A small network was shown many inputs. Here are its activations along a few directions, one row for each input.
Each table varies a few parts of the input and shows all the possible inputs, shuffled.
A made-up example of a description, with smaller parts first: one of 2 separate values, together with either a single point or one of 9 places around a ring or (one of 6 places along a line, together with one of 8 places around a ring).
Shared parts are said once, and a part with two or three values counts as separate values.

Table:
r1: [-0.84  1.93  0.58  1.22  3.33  5.51  3.45  0.80 -2.36 -2.94  0.45]
r2: [ 1.79 -0.98 -2.15  2.67  0.11  1.43  1.71 -1.08  2.02 -3.88  0.92]
r3: [-2.64  2.13 -1.80  2.30  4.52  2.73  3.25  1.26 -3.13 -2.33 -0.38]
r4: [ 1.56  2.12  2.24  7.09  5.19 -0.46  0.94 -3.17 -3.09  2.14 -6.02]
r5: [ 1.29  2.93 -2.36  2.19  3.19 -2.44  2.08 -0.13  5.07  2.93  0.48]
r6: [ 2.31 -1.50  4.17 -1.07  1.81  2.04  4.17  2.63 -1.73 -2.90  2.38]
r7: [-0.95  0.69  0.87  1.75  2.55  3.33  6.37  1.80 -4.35 -1.39 -0.30]
r8: [ 2.16 -2.38  5.21  4.07  0.05 -4.80 -4.61 -2.73  0.35  2.00 -2.51]
r9: [ 1.32 -0.49  2.48  0.70  0.79  0.91  3.90  0.90 -2.00 -3.15  3.15]
r10: [-0.07  1.60 -5.36  2.94  1.94  1.79  3.47  0.12 -0.32 -2.85 -5.43]
r11: [ 1.06  0.35  2.23  0.79  0.80  1.61  2.31  0.50  0.09 -4.37  2.92]
r12: [-0.32 -2.22  3.44 -1.56 -2.14  0.75 -1.17  1.38  0.84 -3.00  3.25]
r13: [-0.61  2.30 -2.92 -5.08 -2.69 -1.68 -5.17 -2.07  3.58  6.23 -1.12]
r14: [-0.74  0.89 -2.04 -0.49 -0.58 -3.91 -1.30 -0.75  6.64  4.02 -0.65]
r15: [-3.37  0.26 -0.10 -4.15 -3.93 -1.29 -4.56  0.39 -3.90  0.72  2.21]
r16: [-1.71  0.61 -4.26  4.07  2.28  4.02  4.26 -1.21 -1.39 -1.27 -1.69]
r17: [-1.87 -1.59  2.51 -4.63 -5.35 -0.29 -1.53  0.77 -5.09  1.54  2.62]
r18: [ 0.67  3.00 -3.34  1.08  3.34 -2.06  1.57 -2.57  5.81  2.54 -0.45]
r19: [-0.29 -3.14  3.83 -1.22 -2.69 -0.61  1.09  2.09 -1.11 -1.68  3.09]
r20: [ 3.50 -0.25  3.74  6.37  3.68 -3.71 -1.15 -3.83 -0.61  0.65 -2.61]
r21: [ 0.42 -0.92 -4.75  2.50  1.08 -1.86  1.81 -1.35  1.18 -3.62 -1.29]
r22: [ 0.65 -2.93 -0.78  0.33 -3.30  0.55 -2.05 -0.04  3.06 -2.56  1.14]
r23: [-1.14  5.05 -4.89  2.15  4.95  1.14  3.42 -1.57  3.15  4.09 -3.68]
r24: [-0.75 -1.44 -2.19 -3.06 -6.53  0.74 -4.46 -1.14 -1.30  0.93  0.62]
r25: [-0.62 -2.06  1.39 -1.31 -0.66 -0.85 -2.48  2.35  1.07 -3.41  2.30]
r26: [ 0.64 -0.09 -0.13  0.67  3.31  0.51  0.55  1.10  0.34 -4.79  2.34]
r27: [ 1.30  0.82 -0.60 -0.86  0.23 -2.27 -2.43  1.32  7.10  3.30  0.27]
r28: [-0.10  2.22 -1.98 -3.93 -3.07 -2.20 -4.63  0.42  2.96  6.76 -0.35]
r29: [ 0.85 -3.93  5.40 -3.06 -1.18  1.05  1.00  3.63 -0.81 -1.58  2.62]
r30: [ 0.68 -2.38 -2.58 -0.15 -3.20 -2.23 -2.09  0.45  2.99 -3.21 -1.84]
r31: [ 2.21 -0.80  3.86 -0.52 -2.36 -3.10 -8.30 -3.34 -2.80  4.30 -3.25]
r32: [-3.23 -0.56  1.72 -4.61 -4.75  0.59 -3.45 -0.84 -4.19  1.15  3.47]
r33: [-1.18 -0.39  2.29  0.46  3.34  3.71  7.19  2.73 -5.06 -0.32 -0.43]
r34: [-2.09 -1.34 -4.71 -3.20 -5.44 -2.28 -4.57 -1.52 -2.13  1.07 -1.34]
r35: [ 0.64  4.90 -3.20  1.93  5.12  2.01  3.09  0.48  3.81  3.40 -3.23]
r36: [-0.57 -2.39  4.17 -6.38 -3.74  1.62 -1.67  2.26 -4.72  1.47  2.34]
- Changing only one part turns r5 into r35. The same change can be made to r6. Which row results? => r33
- What is each input in this table made of? => one of 4 places along a line, together with either a single point or one of 8 places along a line
- Which other rows agree with r34 in the place on the line of 4? List them by row number. => r13, r15, r17, r24, r28, r31, r32, r36
- Which other rows does r19 become when the place on the line of 4 takes its other values? List them by row number. => r7, r9, r17
- Which other rows does r30 become when the place on the line of 8 takes its other values? List them by row number. => r12, r14, r19, r22, r25, r27, r29

Table:
r37: [ 0.23  0.96 -1.26 -0.52  1.19  1.48  1.00  0.79  3.99 -3.23  2.16]
r38: [ 0.58  1.04  1.51  0.84  3.81  2.13  3.16  0.06 -3.62  0.79 -2.36]
r39: [ 0.06  1.35 -5.44  0.75  1.96  1.02  1.55 -1.12  1.77  0.22 -2.28]
r40: [-1.12 -0.14  0.40 -5.20 -4.27 -3.10 -5.37 -0.48  0.17  6.69  0.35]
r41: [-0.11 -5.98  3.18 -1.48 -7.08 -3.18 -3.74  0.27 -2.58 -2.90  2.15]
r42: [-3.14 -2.24  0.27 -4.32 -7.20  0.34 -2.40  0.23 -5.38  0.19  1.00]
r43: [ 0.78  1.08  2.95  2.48  4.26  0.24  2.19 -0.41 -2.66 -0.73 -0.71]
r44: [ 0.47  1.64 -0.59  4.34  4.04 -0.31 -0.21 -1.46 -0.09 -0.31 -2.84]
r45: [-2.44 -3.17  1.66 -3.33 -5.86 -1.62 -4.49  0.03 -4.31 -1.91  3.07]
r46: [ 0.63  0.38  2.60  0.39  2.40  2.76  2.23  1.04  0.54 -2.00  3.16]
r47: [-0.68  2.14 -5.39  1.07  0.57  1.09  2.43 -0.96  1.62  0.89 -2.81]
r48: [-1.52 -2.29  1.17 -3.86 -6.37 -0.14 -4.43  1.14 -4.43 -1.42  2.43]
r49: [ 3.03 -1.70  4.60  4.09  2.82 -1.29  2.62 -0.37 -0.89 -1.90 -1.50]
r50: [-0.31  1.41 -2.82 -0.91  0.70  1.27  2.12  2.36  2.99 -2.03  1.20]
r51: [ 1.55  1.70 -3.12  2.20  2.16  0.83 -0.51 -1.99  3.65 -1.81  0.03]
r52: [ 1.67  1.48  0.22  3.77  4.03  1.45 -1.21 -2.30  0.79 -0.85 -2.43]
r53: [ 1.12 -2.33 -0.67  1.44  0.12 -1.67  2.59  0.91  4.64 -3.68  1.24]
r54: [-2.29 -2.56  0.53 -4.51 -6.18  0.19 -3.44  0.72 -5.34 -0.60  1.51]
r55: [-1.08 -0.32  1.92 -3.96 -4.06 -4.72 -6.52 -0.89  1.33  5.15  1.56]
r56: [-1.31  0.68 -3.71 -1.81  1.00  1.64  3.17  1.71  2.05 -1.04  0.23]
r57: [ 2.53 -1.47 -2.17  3.95  0.99 -2.21  0.95 -1.65  4.46 -2.50 -1.35]
r58: [-1.20 -2.76  2.45 -3.41 -5.90  0.02 -5.40 -0.24 -3.49 -2.28  3.71]
r59: [-2.03  1.49 -3.69 -1.42 -0.37  1.71  4.02  1.83  1.91 -0.34 -0.35]
r60: [ 0.98  1.94 -4.73  1.65  1.74  0.67  0.58 -0.60  2.68 -0.65 -1.16]
r61: [-1.06  0.80 -2.22 -0.20  1.30 -0.21  2.06  1.36  3.18 -2.72  1.71]
r62: [ 0.31  1.47 -3.96  2.41  2.29 -0.80  0.45 -1.47  2.92 -1.38 -0.80]
r63: [-0.19  1.84  1.44  1.16  2.39  2.20  4.02  0.21 -3.67  1.45 -2.90]
r64: [ 1.02 -3.30  3.22 -2.33 -5.23 -6.01 -5.78 -1.06  2.80  4.08  1.05]
r65: [ 2.12  1.60  3.97  2.30  3.97  1.83  1.11 -0.59 -1.76 -1.29 -0.24]
r66: [ 0.09 -0.31  2.62 -4.27 -4.10 -3.03 -7.37 -1.57  2.15  4.71  2.11]
r67: [ 2.68 -1.24  1.09  5.82  2.69 -1.76  0.33 -1.58  1.54 -1.44 -3.33]
r68: [-1.87  0.47  0.22 -4.74 -5.39 -2.95 -4.32 -0.55  0.00  7.32 -0.07]
r69: [-0.70  0.29  1.56  0.87  2.53  1.01  3.40  1.58 -0.46 -1.33  3.11]
r70: [ 1.52 -2.86  3.13  2.36  1.32 -0.43  3.78  1.19  1.25 -2.49  2.22]
r71: [ 1.52  1.48  2.28  1.59  3.71  1.81  2.22  0.44 -2.76 -0.16 -1.42]
r72: [ 0.31  1.63 -1.95  2.67  3.61  1.56  0.78 -0.96 -1.13  1.15 -4.45]
r73: [-0.60  1.91 -2.27  2.74  2.42  1.71  1.79 -1.31 -1.26  1.95 -4.87]
r74: [-0.87  0.07  0.14 -0.93  2.18  2.94  4.41  1.94 -1.42  0.19  1.21]
r75: [-0.24  0.33  1.27 -4.52 -4.54 -3.31 -6.39  0.04  1.15  5.73  1.07]
r76: [ 0.06  0.68  0.90 -0.04  1.97  2.57  3.45  2.44 -0.55 -0.72  2.38]
r77: [-1.63  0.91  0.09 -0.55  0.76  3.00  5.25  2.08 -1.50  0.88  0.60]
r78: [ 1.14  1.90 -1.39  3.42  3.57  1.24 -0.12 -0.78 -0.26  0.34 -3.40]
- Changing only one part turns r57 into r60. The same change can be made to r49. Which row results? => r71
- What is each input in this table made of? => one of 6 places along a line, together with either one of 2 separate values or one of 5 places around a ring
- A walk changes only the place on the line of 6. It starts at r59 and steps to r56. List the rest of the walk in order. => r50, r61, r37, r53
- Which other rows does r65 become when the place on the ring of 5 takes its other values? List them by row number. => r37, r46, r51, r52
- Which other rows agree with r47 in the place on the line of 6? List them by row number. => r42, r59, r63, r68, r73, r77
